Each row below is a small network's average activation on inputs in which a field has the value named, seen along a few directions.
Values that are neighbours, or in one group, have similar rows; names and order tell nothing.
In the rows, zero is written as 500.
Random noise pushes rows far along 12 fixed directions. That doesn't count. These rows show it; they differ only by the noise:
[462 489 434 528 467 319 520 468 468 405 546 572 559 420 525 434 666 386
 400 530 447 454 527 583 386 438 418 593]
[639 734 349 697 350 393 487 343 585 416 585 689 427 462 541 205 447 519
 525 645 466 743 513 407 521 489 828 686]
[584 591 273 421 532 459 630 617 409 348 515 434 589 543 430 501 857 326
 685 484 418 486 218 759 427 586 293 437]
[520 638 601 562 567 403 635 551 515 197 356 642 769 400 431 376 747 378
 493 549 276 523 471 455 394 362 502 539]
[370 514 632 542 412 408 490 605 574 403 638 312 431 509 576 405 425 327
 681 666 568 664 522 490 530 448 630 490]
[311 356 555 499 515 308 517 463 552 514 570 375 493 450 556 586 561 417
 431 541 539 473 494 558 398 501 375 519]
[381 503 793 524 525 633 550 624 517 534 414 465 457 504 517 470 237 491
 418 530 440 413 772 326 642 420 625 438]
[784 631 734 597 560 616 182 147 702 350 349 653 369 450 593 522 716 575
 338 375 525 515 508 468 509 639 652 447]
[456 470 454 546 561 361 575 638 512 305 543 286 481 744 603 236 427 352
 543 515 458 371 502 484 647 434 355 468]
[594 465 377 465 561 306 218 817 303 233 491 411 531 563 770 435 555 302
 546 347 417 263 716 597 619 221 286 570]
[414 483 770 576 489 432 363 543 527 529 355 633 411 232 690 765 484 580
 395 473 457 530 802 479 433 396 603 585]
[155 389 562 489 406 405 576 678 482 884 552 438 304 244 631 859 327 522
 481 591 535 551 741 598 435 512 573 609]
[515 506 594 551 518 488 579 367 600 552 401 441 302 480 504 718 519 650
 584 503 485 709 389 523 444 623 525 439]
[337 507 159 621 666 187 668 589 626 661 440 365 529 535 668 577 418 608
 528 490 369 498 368 473 560 574 425 686]


Values of E:
e11: [470 510 419 593 469 278 544 661 483 358 453 707 728 352 630 449 563 590
 589 553 461 591 510 483 373 290 527 705]
e8: [517 616 330 481 512 465 642 469 546 610 526 478 566 562 310 259 418 402
 541 591 296 633 448 369 524 362 705 647]
e6: [299 331 745 589 616 320 449 613 578 336 454 239 601 557 622 703 199 677
 737 532 605 729 471 237 538 380 436 409]
e12: [293 415 452 489 410 380 606 669 468 583 607 378 386 469 589 559 513 386
 522 595 554 483 550 664 452 525 380 520]
e4: [411 529 613 543 494 581 619 713 556 408 453 496 624 490 569 527 486 552
 666 550 559 491 433 504 564 587 509 416]
e5: [578 484 556 638 563 380 335 370 724 527 394 547 384 565 697 394 485 607
 390 454 522 510 581 397 537 462 609 640]
e2: [634 595 423 403 337 595 368 530 333 520 611 568 458 416 351 501 502 375
 595 567 492 701 558 519 448 393 654 525]
e7: [416 470 499 506 483 580 682 447 568 510 523 557 694 567 389 349 555 553
 501 575 592 456 322 502 446 614 498 476]
e10: [561 603 397 439 477 532 673 740 320 445 369 696 568 396 433 548 778 443
 610 456 350 484 518 717 370 396 377 540]
e9: [485 426 506 554 595 432 512 566 569 294 490 353 617 620 624 529 421 655
 715 473 639 549 283 458 564 572 353 415]
e3: [389 758 220 606 625 450 553 682 775 688 473 504 704 382 640 552 675 504
 740 567 495 613 201 560 571 722 744 664]
e1: [506 516 289 391 580 551 420 548 516 775 536 393 486 492 514 630 420 500
 511 423 469 432 451 503 586 556 543 562]
E is arranged as 4 separate groups.
Which other values are in the same group as e3? Give them in the order they are listed.
> e8, e10
Which other values are in the same group as e6? Give them in the order they are listed.
> e12, e2
Which other values are in the same group as e1? Give them in the order they are listed.
> e4, e9

Values of H:
h17: [426 527 462 325 640 610 261 599 528 887 450 350 468 458 447 642 547 248
 343 406 354 350 664 510 571 491 623 548]
h3: [599 431 243 459 587 264 595 327 543 515 480 378 441 596 416 515 630 516
 561 435 303 642 273 538 387 418 383 606]
h12: [419 508 593 708 480 261 650 519 584 395 306 510 332 490 688 725 541 769
 686 551 529 820 419 554 415 592 454 510]
h14: [457 533 476 615 458 403 591 601 416 468 473 498 377 656 541 238 214 483
 383 573 400 459 760 354 665 356 538 575]
h7: [505 626 550 486 538 626 616 449 463 627 371 568 561 442 250 541 346 527
 412 537 277 611 584 275 515 440 700 496]
h1: [428 469 319 416 562 392 426 558 391 633 457 566 741 365 387 632 621 426
 395 473 411 446 516 480 379 356 491 662]
h4: [570 485 376 486 368 501 709 126 469 654 578 682 347 375 280 569 595 636
 357 558 511 650 383 577 268 622 465 513]
h15: [608 475 570 603 461 225 581 321 435 248 384 519 350 611 418 398 593 505
 440 517 324 721 546 427 332 279 410 531]
h10: [563 235 235 550 733 213 570 184 476 372 432 471 800 709 376 476 384 841
 400 340 458 462 201 251 406 369 150 537]
h11: [394 284 512 482 394 454 733 331 446 717 568 377 143 671 430 495 215 643
 433 522 546 553 605 478 457 441 347 488]
h6: [322 219 302 464 587 344 158 489 561 641 712 315 707 476 700 732 347 674
 570 424 878 421 327 470 506 599 381 547]
h13: [573 407 266 338 457 776 432 471 340 641 763 480 696 755 283 154 263 437
 395 488 687 211 419 419 692 567 487 425]
h9: [573 577 787 374 547 870 451 525 523 636 372 498 419 363 404 786 491 524
 484 433 415 501 563 483 566 611 641 322]
h2: [347 397 640 589 365 430 649 186 660 714 629 543 241 377 474 598 477 581
 350 628 616 651 502 548 330 654 567 526]
h20: [434 552 289 515 557 651 423 645 567 708 535 536 720 503 622 486 361 642
 544 451 702 315 415 468 664 735 603 562]
h5: [385 451 692 460 646 486 531 455 663 578 396 392 403 467 558 555 612 346
 255 436 344 272 617 523 513 515 411 475]
h19: [595 714 854 592 609 531 505 689 732 155 262 406 508 435 663 573 658 476
 903 548 382 781 411 461 546 456 683 416]
h8: [582 543 866 427 614 548 373 577 562 368 337 296 404 508 435 567 379 354
 587 460 221 639 651 329 616 221 646 418]
h18: [352 499 411 542 503 410 684 615 490 552 520 405 505 515 545 569 343 558
 588 586 474 562 462 450 550 523 470 510]
h16: [615 616 173 299 526 666 460 582 470 765 615 307 436 566 358 570 496 361
 743 460 442 569 276 609 596 590 612 496]
H is arranged as a ring.
Which values are neighbours of h16? Give them in the order they are listed.
> h3, h19
Which values are neighbours of h10? Give them in the order they are listed.
> h11, h6
Which values are neighbours of h17? Give them in the order they are listed.
> h12, h1
Which values are neighbours of h14? Give them in the order they are listed.
> h7, h15
